Each row below holds a small network's activations on one input, seen along a few directions.
Each table varies a few parts of the input and shows all the possible inputs, shuffled.
A made-up example of a description, with smaller parts first: one of 8 places around a ring, together with either a single point or one of 9 places along a line or (one of 3 separate values, together with one of 6 places along a line).
Shared parts are said once, and a part with two or three values counts as separate values.

Other details of the inputs vary at random and push rows far along two fixed directions, the same in every table; ignore that.

Table:
row 1: [ 31  29   8  22  25  26 -13   5  -5 -48 -15]
row 2: [-38 -19  -7  -6 -14 -11 -16  -4  -6  26   5]
row 3: [-27  -6   1   0  -6  -1 -14  -7  -5  -7 -11]
row 4: [ 19  -9  -6 -29  -2  -4  18   0  11  36  13]
row 5: [-18 -14   0  13 -15   0   0  -3  -9 -11   7]
row 6: [-27  -5  -4   5  -6  -2 -19  -6  -2  -8  -5]
row 7: [-27   3  -2  15  -7  -9   9  -6  -9  -7   4]
row 8: [-26  -2  -2   6  -1  -8   5  11 -27 -16   6]
row 9: [ 57  35  -5  -9  19  14  -9   0  18  -3 -17]
row 10: [ 54  15   2   5   1  16   1 -16  19   3 -13]
row 11: [ 23  23  17  30  14  19 -19 -12  -5 -35 -10]
row 12: [-21   2  -1   4  -4  -7   7  15 -17  -9   5]
row 13: [52 32  9 -3  8  0 14  5 16  1 -7]
row 14: [ 53  17  -3 -10  20   2  -8  -6  18  -1 -13]
row 15: [-25  -6  10   4 -10   3   2  -6  -6 -12   5]
row 16: [-17  -7  -1  16 -18 -11   6  -3 -14 -10   1]
row 17: [ 20 -17  -7 -24   4  -3  11   0  17  40   4]
row 18: [-26 -11   3  10  -6   6  -8  -5  -2  -6   1]
row 19: [-24   1   4  11 -14  -9   4  -4  -7  -9   6]
row 20: [-42 -18 -17  -5  -9  -9  -6  -6   0  22   0]
row 21: [ 15  -1   2 -18 -14  -2   9 -10  17  43  17]
row 22: [55 19  9 -4 13  7  8  2 23 -3 -1]
row 23: [ 21  19   6  22  25   6 -24   5  -1 -50 -19]
row 24: [-18 -17   2   3   3  -6   2   8 -10 -14  12]
row 25: [-21   3   7  14 -12 -11  -1  -4 -14  -5   9]
row 26: [ 29  28  10  19  18   2   1  -1 -14 -48  -7]
row 27: [-19  -8  -2  -1   2   2   1   9 -17 -12  11]
row 28: [-27  -4  -1  12  -4   1   4  -6  -3  -9  10]
row 29: [ 16  -3  -2 -18  -6 -17  21   9  13  33   5]
row 30: [ 10  -4  -9 -15  -5   4  14 -13  24  46   2]
row 31: [-27   0   9   7 -14  -8   8  -5 -11  -9   0]
row 32: [52 28  4 -8 11 15  8  4 16 -1  0]
row 33: [-26 -10   8   6  -5   8  -4  -7  -6  -7  -5]
row 34: [  2 -18 -25 -47  -8 -10   8   4  13  70   4]
row 35: [-23  -8  -4   0   4  -3 -15  15  -6  -6  -8]
row 36: [-22 -12   4   9   6   6  -7  15  -9 -11  -3]
row 37: [-25  -6   5   8 -11   1  -2  -4  -2 -11  11]
row 38: [ 27  21   0  12  26   9 -21  -3  -8 -45 -18]
row 39: [-20 -13  -9  10 -10  -3 -16  -5  -9  -8  -9]
row 40: [-18 -10   1   6   0 -17   7   8 -15 -12   6]
row 41: [ 19 -13  -9 -27   4   1  12  -2  12  41   3]
row 42: [ 15  -5   0 -25  -7  -2  18  11  20  39  10]
row 43: [ 18 -15  -4 -22   1  -2  11   6  22  42   1]
row 44: [-26 -13  -4   4   7   8  -7   9 -21 -13   1]
Description of these inputs: one of 4 places along a line, together with either one of 5 separate values or one of 6 places around a ring.
Question: Changing only the place on the line of 4 turns row 38 into row 41. The same change can be made to row 20. Which row results?
Answer: row 30
Question: Which other rows agree with row 13 in the place on the line of 4? List them by row number.
Answer: row 7, row 8, row 12, row 16, row 19, row 25, row 26, row 29, row 31, row 40
Question: Which other rows does row 23 become when the place on the ring of 6 takes its other values? List them by row number.
Answer: row 9, row 14, row 34, row 35, row 38
Question: Start at row 25 and move only the place on the line of 4, one step at a time. The first step leads to row 21. Which rows follow, in order?
Answer: row 11, row 2
Question: Start at row 31 and move only the place on the line of 4, one step at a time. The first step leads to row 15. Which rows follow, in order?
Answer: row 33, row 3

Table:
row 45: [ 50  11   4 -25   0  -6  22   2  35  41   1]
row 46: [-74 -14   1  39   5 -10 -17  13 -55 -68   6]
row 47: [ 16 -10 -11 -37 -16   4  18 -14  27  65   9]
row 48: [ 23  22  14   9   8   8   0   7   3 -19   1]
row 49: [ 63  23   8  10  14  11   6  -4   9 -27  -7]
row 50: [ 67  36  14   0   8  22  -1 -15  31   5  -8]
row 51: [-75 -46  -9   8 -15 -20   6  16 -38  -5  11]
row 52: [ 3 16  2  2 -7  3 -7 -4  8  3 -4]
row 53: [ 15 -12  -2 -25 -14  -5  14  -7  34  60   3]
row 54: [ 65  58  31  43  34  31 -14   0   0 -85 -14]
row 55: [-30 -20 -11 -32 -23 -19  18  16   4  58  18]
row 56: [-42 -49 -16 -39 -29 -20  13  -6  11  85  27]
row 57: [ 28   9  -7 -16  -9  -3  12 -10  27  43 -11]
row 58: [-48 -40 -12 -41 -31 -17  12  -3  10  78  21]
row 59: [ 71  44  12  15  14  31  -4 -16  23 -24 -15]
row 60: [-67  -6   3  23  -6  -3 -23   1 -30 -44   1]
row 61: [-12 -25   1 -11 -10 -15  10   8  -2  22  14]
row 62: [-26 -13 -12 -22 -19  -7   7  -7   1  44   5]
row 63: [ 36  18  -2  -8  -3  14  10 -13  20  27  -8]
row 64: [12 13  1 -1  8  8 11  0 -6 -9 -1]
row 65: [-69 -43 -23  16  65  16 -76  55 -55 -84 -31]
row 66: [-73 -22  -3  19  -8   2 -10  -1 -34 -25   2]
row 67: [-22 -10 -11 -13 -14 -15  -4  -8   2  26   9]
row 68: [ 45  13   3 -28  -4   9   9 -17  34  45   3]
row 69: [13 13  2  6  5 -4  9  7  1 -8 -9]
row 70: [-74 -24  10  45  -4  -8 -31   4 -41 -67  -1]
row 71: [ 75  40  20  13  23  15   5  -2  24 -29 -12]
row 72: [ 73  45  13  11  19  15 -12 -24  22 -26 -10]
row 73: [-78 -37  -5   8 -18 -29  -5  19 -35 -13  13]
row 74: [-82 -31  -7   7 -17 -14   3  22 -36   0  13]
row 75: [-33 -24 -12  -8  -6 -12  13   5 -18  16  14]
row 76: [-32  23  14  56  11  16 -30   0 -36 -87 -16]
row 77: [-30 -29  -1  -8 -13 -21   6  11 -10  14  13]
row 78: [-75 -12   4  36   4 -14 -21  15 -50 -71  10]
row 79: [ 64  25   4 -12   6  16  19  -1  25  17   1]
row 80: [ 77  45  14   7  24  10   0 -10  16 -29  -4]
row 81: [ 25  14   1   1  -4  -6  -8 -11  11  -1  -9]
row 82: [ 69  52  18  41  38  27 -11 -10  -6 -90 -12]
row 83: [-26 -32 -17 -25 -28 -21  10  -5   3  60   5]
row 84: [10  3  3 11  1 10  1 -7 12 -8 -9]
row 85: [-39 -54 -20 -33 -35 -19  17  -3   8  75  17]
row 86: [ 31  11  -3 -24  -5 -12  19   6  27  37  -1]
row 87: [-41 -46 -18 -47 -27 -15  31  10   4  79  28]
row 88: [-81 -14  13  45  -4   4 -30   8 -39 -63   2]
row 89: [ 14  -3 -10 -32 -19 -14  14  -6  35  66  -2]
row 90: [ 50  11  -5 -22   1  -1  30   0  28  43  -6]
row 91: [ 34  47  16  21  21  11 -10   0  -6 -63 -10]
row 92: [ 8  8  9  9  1  2 -6 -6 14 -6 -9]
row 93: [23 22  1 -7  5  3  9  0 -1 -1 -2]
row 94: [ 65  20  -2  -8   2   7   9 -21  24  19 -15]
row 95: [ 36  35   8  33  22  20 -14 -21  -6 -57 -16]
row 96: [ 63  30   2 -12   7  13  21  -2  20  19  -5]
row 97: [ 37  37  23  24  25  20  -9  -2  -5 -62  -4]
row 98: [-74 -28  12  46  -3  -4 -30   3 -41 -67   1]
row 99: [-78 -46 -26  18  58  20 -87  41 -49 -76 -36]
row 100: [ 60  33   6   9  13   2   4  -4   4 -24 -14]
row 101: [ 50   7  -9 -23  -3   7  12 -21  30  43   4]
row 102: [-39 -47 -13 -40 -22 -25  22   8   3  74  33]
row 103: [-87 -40  -7  18 -16 -10  -3   7 -26  -6   0]
row 104: [ 47  18   4 -30   1   1  17  -3  25  34   7]
row 105: [ 30  31   3  20  13   9 -13 -18  -3 -34 -12]
row 106: [-40 -51 -18 -39 -27 -21  33  15  12  80  21]
Question: Describe the family of inputs behind these rows.
Answer: one of 2 separate values, together with either a single point or (one of 5 places around a ring, together with one of 6 places around a ring)
Question: Changing only the choice among 2 separate values turns row 73 into row 81. The same change can be made to row 45. Which row results?
Answer: row 92
Question: Changing only the choice among 2 separate values turns row 105 into row 46. The same change can be made to row 76. Which row results?
Answer: row 74
Question: Which other rows does row 68 become when the place on the ring of 5 takes its other values? List them by row number.
Answer: row 50, row 53, row 56, row 98
Question: Which other rows does row 57 become when the choice among 2 separate values takes its other values? List them by row number.
Answer: row 69
